These are the activations of a small neural network, seen along a few directions. Each row is one input.
Each table varies a few parts of the input and shows all the possible inputs, shuffled.
A made-up example of a description, with smaller parts first: line(4) and (point or ring(9) or (values(2) and ring(5))).
Shared parts are said once, and a part with two or three values counts as separate values.
In the rows, zero is written as 128.

Other details of the inputs vary at random and push rows far along two fixed directions, the same in every table; ignore that.

Rows:
r1: [176  94 176 168 149  82  65 141 164 157 194 139  85  94]
r2: [134 105 197 179 140 103  97 136 149 141 232  97  88 112]
r3: [102 191 122 109 130 160 170 116  99 142 133 107 128 149]
r4: [ 85  58 202 135 133  62  98 140 108 157 199 176 129  91]
r5: [ 91  62 106 143 106 164 107 176 100  31  50 144 175 153]
r6: [119 177 133 111 112 142 181  83 128 132 101  80 122 129]
r7: [122  82  51 162 121 157  97 190 117  58 114 158 179 189]
r8: [159 181  97  85 147 140 137 115 123 160  95 160 124 114]
r9: [115 114 197 173 152 118  85 161 116 131 234 131  95 116]
r10: [120  61  90 135 123 155 103 185 110  32  54 158 183 140]
r11: [119 174 119 119 116 147 179  96 131 143 130  74 127 148]
r12: [138  48  87 142 110 142 114 161 141  37  51 125 179 138]
r13: [124 158 131  97 112 138 157  84 141 150  67 101 108 120]
r14: [161 198  82  97 142 136 134 118 126 178 119 160 114 133]
r15: [108 140 106  79 102  88 190  69 134 193 120 130 147 124]
r16: [178 172  96  92 136 126 149  90 155 169  94 126 117 109]
r17: [155 182  78 115 128 131 148  96 159 183 133 115 108 154]
r18: [ 98 108 234 161 147 114  93 146 102 110 183 124  96  92]
Each input here is: values(2) and (point or ring(8)).
- Changing only the values(2) part turns r5 into r13. The same change can be made to r10. Which row results? => r12
- Which other rows does r6 become when the values(2) part takes its other values? List them by row number. => r18

Rows:
r19: [156 152  45 107 126 125 163 116 137 155  95 118 171 162]
r20: [ 91 163 178  66 141  99 159  81  91 198 124 157 114  85]
r21: [ 91 144 164 112 123 116 124  86 132 185 111 121  77 131]
r22: [162 193 176 108 138 141 144  89 136 175 131  91  89  96]
r23: [167 140 101 115 135 132 126 112 153 119  99 140 132 120]
r24: [133  99  63 134 132 155 102 159 121  61  67 161 163 161]
r25: [165 164  61 101 144 135 154 106 148 118  61 121 150 140]
r26: [110  92 208 105 130  79 135 103 115 149 152 147 135  66]
r27: [156  24 163 187 138 109  46 174 149  59 158 157 129  96]
r28: [113  93 196 141 115  96 109  95 158 156 140 109  88 107]
r29: [162 193  82  95 142 149 165  95 142 128  54  94 136 132]
r30: [167 155 118 105 140 103 126 115 143 183 145 156  93 102]
r31: [160 162  83 107 116 165 148 107 137 109  69 117 135 124]
r32: [129 127 162 150 152  84 122 121 139 161 209 109 118 124]
r33: [161 194 174 113 156 128 146  93 134 176 124  74  92  99]
r34: [ 79  91 134  85 128 130 153 130  99 119  95 154 172 114]
r35: [108 131  96 111 108 125 167  87 147 133  55  86 140 157]
r36: [109  70  77 171  89 160 137 160 116  35 132 111 193 174]
r37: [140 133  81 113 121 126 134 147 140 159 130 143 139 143]
r38: [139  37  77 168 105 120  93 193 127  70 133 150 176 151]
r39: [ 92 111 209 116 126  73 123 115  92 152 142 169 126  76]
r40: [ 91  66  62 153 116 159 122 182 117  59 137 136 195 192]
r41: [139  40 195 193 127 128  62 195 121  49 154 110 120 100]
r42: [ 97 155 167 125 106 101 128  85 133 181 106 126  80 128]
r43: [146 182  49  84 136 144 149 109 120 167  82 164 136 158]
r44: [ 97  33  91 158  74 144 122 140 139  50  66 114 171 163]
r45: [ 98  74 199 189 148 132  79 172 103  73 187 123 115 130]
r46: [154 167 136 101 153 120 119 119 156 166 127 146  84  97]
r47: [144 152 158 141 134  83  96 125 126 204 179 162  94 114]
r48: [160 177 126  90 150 109 132 113 152 207 146 156  86 104]
r49: [102 185  84 130 100 146 168 115 102 121 118 121 150 176]
r50: [121  46 201 192 143 139  45 194 106  58 150 124 124 119]
r51: [118 141  54 122 101 138 167 134 121 111 134 123 160 167]
r52: [135 194 164 119 133 142 167  82 127 169 168  96  87 106]
r53: [165 107  79 126 121 129 122 131 141 124 117 158 148 130]
r54: [161 108 185 150 145 119  84 132 150 110 143 122 101  87]
r55: [150 158 187 120 155 121 100 129 151 158 145 125  65  78]
r56: [133 166 103 132 106 166 140 137 101  95  63 115 146 153]
r57: [ 90  37 101 118  92 119 149 162  92  39  74 153 208 122]
r58: [171 110 156 135 148  93  94 124 154 162 171 157 107  98]
r59: [133 154  84 114 132 169 124 133 116  95  60 133 138 148]
r60: [157 135 180 136 145 115  94 131 142 134 144 124  73  76]
r61: [140 140  98 105 153 152 116 131 143 131  98 150 121 130]
r62: [107 134 178 146 135 116 122 139 132 145 204 112  97 119]
r63: [127 172  98 124 134 153 186 109 121 103 102  76 153 156]
r64: [150 166  58 112 118 127 138 124 121 142  82 172 146 155]
r65: [105 198  90  95 135 188 189 108 114 134 103  99 132 163]
r66: [124 129 182 154 131 112 124 115 134 141 207 106 110 118]
r67: [106 132  95  68  97 130 197  89 101 129  69 142 182 111]
r68: [131 198  93 105 116 169 199  90 124 122 104  89 142 152]
r69: [156  85 145 154 127 100  90 140 142 160 188 147 121 108]
r70: [117 169 130 113 132 115 148 121 137 181 189 126 106 131]
r71: [155 190  92  98 108 180 175  97 122 133  72  91 133 131]
r72: [142 128 186 162 141 112  71 144 127 114 134 145  92  98]
r73: [164 127  54 115 138 123 144 128 141 119  84 135 170 152]
r74: [129  41 199 187 134 135  59 206 128  54 152 113 122 106]
r75: [157  87 150 153 133  94  91 140 147 157 185 144 127 113]
r76: [103  76 185 149 109  95 101 122 147 135 137 114  83 107]
r77: [137 151 121 105 150 124 120 123 138 210 161 146 108 128]
r78: [ 93 129 108 133 128 162 142 141 117 112 149 113 147 166]
r79: [136 193 173  98 156 161 133 108 126 187 129 100  78 106]
r80: [119 137 118 142 117 152 157 139 114  84 130 100 131 139]
r81: [123 134 181 156 150  98 127 116 133 146 200  89 112 120]
r82: [100  48 164 208 119  91  63 188 112  75 207 156 146 147]
r83: [128 142  95 127 114 127 156 115 134 134 161 121 153 154]
r84: [140 171 155 103 162 150 113 115 141 163 120 125  82 102]
r85: [104  92 135  99 127  97 165 115 106 108  89 129 185 107]
r86: [ 93  77 190 144 116 102  99 132 155 140 136 116  85 113]
r87: [132  53  55 140 132 155  97 186 130  66  93 168 185 168]
r88: [156 139  60 110 122 144 138 132 139  96  72 143 139 133]
r89: [121  44  83 168 121 129  77 192 112  79 129 164 179 171]
r90: [103 151  92 125 127 134 139 128 109 142 156 138 141 169]
r91: [110 134 196 176 134 119 107 142 107 110 176 124 101 122]
r92: [134 182 130 113 125 115 158  85 136 199 196 121 103 121]
r93: [ 74  36  95 146  99 158 112 158 135  60  62 120 166 179]
r94: [117 164 197 135 149 128 136 127 131 154 187 103  75 102]
r95: [114 175  66 113  99 154 187 114 115 117 120 101 146 163]
r96: [150 203  66  98 124 140 148 102 127 141  60 157 127 143]
r97: [ 94 138 108 141 122 150 136 136 102 108 145 121 144 170]
r98: [ 97 121 208  85 138  83 143 112 115 177 152 151 110  61]
- Describe the family of inputs behind these rows. => line(8) and (values(2) or ring(8))
- Changing only the line(8) part turns r86 into r35. The same change can be made to r46. Which row results? => r25
- Changing only the line(8) part turns r92 into r90. The same change can be made to r69. Which row results? => r89
- Which other rows agree with r58 in the line(8) part? List them by row number. => r22, r23, r26, r28, r54, r66, r68, r75, r83
- Which other rows does r42 become when the values(2) part takes its other values? List them by row number. => r39

Rows:
r99: [107  77 138 145 125 137 114 155 122  83 123 123 147 134]
r100: [132 119 113 130 124 127 121 138 123 112 112 144 141 131]
r101: [111 104 117 142 114 136 129 145 112  84 113 129 156 143]
r102: [135  89 106 131 123 132 123 145 132  92 103 133 158 131]
r103: [129  81 126 144 128 126 103 159 122  86 120 146 151 126]
r104: [126 159 115 122 126 137 148 118 127 147 146 117 124 141]
r105: [116  93 117 138 115 135 135 141 124  85 111 118 158 138]
r106: [119 156 131 113 125 131 149 112 117 140 122 124 126 126]
r107: [116  80 133 158 112 123 115 147 125  83 128 123 149 138]
r108: [142 148 115 116 123 119 137 109 137 150 115 132 122 125]
r109: [133 148 117 111 129 129 132 115 134 152 110 135 116 128]
r110: [144 156 103 118 133 132 135 122 135 153 138 133 122 135]
r111: [125 100 234 149 153  87  92 125 137 159 203 121  81  74]
r112: [127 160 116 122 123 140 148 119 127 145 146 117 121 138]
r113: [150  99 121 165 134 144  93 164 136  74 124 123 135 138]
r114: [108  95 118 136 118 143 128 146 121  88 108 122 151 144]
r115: [140 173 127 131 133 152 140 118 130 129 127  99 110 135]
r116: [115 150 130 112 125 135 146 111 125 145 118 118 119 131]
r117: [119 159 129 119 121 128 147 111 117 141 123 126 124 130]
r118: [123 158 115 123 132 132 147 117 126 150 146 117 128 146]
r119: [142 145 117 110 128 122 139 110 136 149 114 130 124 120]
r120: [142 147 116 113 126 121 138 110 136 150 114 131 123 122]
r121: [143  98 221 148 156  81  78 128 145 166 195 137  78  70]
r122: [138 103  90 144 120 141 117 156 131  95 128 138 151 148]
r123: [123 148 129 114 122 127 152 106 128 142 122 114 126 125]
r124: [134 102 209 153 150  88  71 133 142 164 185 144  74  88]
r125: [119 154 134 107 130 134 152 113 117 139 122 122 128 121]
r126: [133 147 118 108 131 130 133 116 134 152 110 134 117 125]
r127: [133 144 121 103 136 134 135 117 134 151 109 133 120 121]
r128: [123 149 128 117 120 126 151 106 128 143 122 115 124 128]
r129: [119 155 133 110 128 133 151 113 117 140 122 123 127 123]
r130: [142 156 102 118 135 129 135 121 135 155 138 133 124 138]
r131: [115 151 129 115 123 134 145 111 126 146 118 119 118 133]
r132: [108  99 114 144 111 139 124 144 121  90 109 124 148 151]
r133: [129  82 125 147 126 124 102 158 122  86 120 147 150 128]
r134: [141 155 102 119 138 127 134 120 134 157 138 133 126 140]
r135: [128  70 171 154 142 110  78 157 135 113 152 142 117 107]
r136: [130 102 103 141 117 129 115 149 121  92 106 146 153 140]
r137: [124 159 115 122 129 135 148 118 126 149 146 117 126 143]
r138: [137 150 122 104 136 129 139 117 125 146 113 139 127 116]
- Changing only one part turns r129 into r103. The same change can be made to r106. Which row results? => r133
- Describe the family of inputs behind these rows. => values(2) and (point or line(4) or (values(3) and line(5)))
- Which other rows does r122 become when the line(4) part takes its other values? List them by row number. => r110, r130, r134
- Which other rows does r137 become when the line(4) part takes its other values? List them by row number. => r104, r112, r118
- Which other rows does r107 become when the values(3) part takes its other values? List them by row number. => r117, r132
- Which other rows does r106 become when the values(3) part takes its other values? List them by row number. => r116, r123
- Which other rows does r109 become when the line(5) part takes its other values? List them by row number. => r124, r126, r127, r135

Rows:
r139: [125 114 112 160 129 127 118 153 129 119 184 129 138 154]
r140: [101 154 245 130 162  88 101 117 107 205 233 145  62  78]
r141: [138 217  71  54 116 126 206  59 140 212  76 132 119 124]
r142: [124 209 117  72 136 151 159  88 103 172  96 126 120 134]
r143: [134 222 171  82 154 130 148  86 124 209 124 132  64  86]
r144: [138   4 188 174 135  83  47 167 143  83 155 148 138  96]
r145: [166 221  10  83 115 181 187  95 138 141  50 108 149 178]
r146: [125  28 121 209 123 127  70 207 133  41 175 137 161 155]
r147: [140 107 242 149 168 104  59 143 129 140 166 142  65  62]
r148: [ 89  26 154 186 124 130  78 207  99  32 147 155 164 136]
r149: [112  85  29 116  89 141 165 140 119  74  61 142 210 176]
r150: [119 122 225 126 150  53 106  98 136 225 232 146  74  73]
r151: [150  72 109 129 119 119 108 137 146  93  76 140 151 117]
r152: [160 224 135 106 150 123 148  86 151 220 166 118  65 112]
r153: [ 66 179  72 104  67 196 250  80 108  68  42  25 181 191]
r154: [159  65  45 170 113 170  97 187 143  14  65 123 186 175]
- Describe the family of inputs behind these rows. => point or (values(3) and line(5))
- Which other rows does r139 become when the line(5) part takes its other values? List them by row number. => r145, r146, r152, r154
- Which other rows does r150 become when the values(3) part takes its other values? List them by row number. => r139, r140
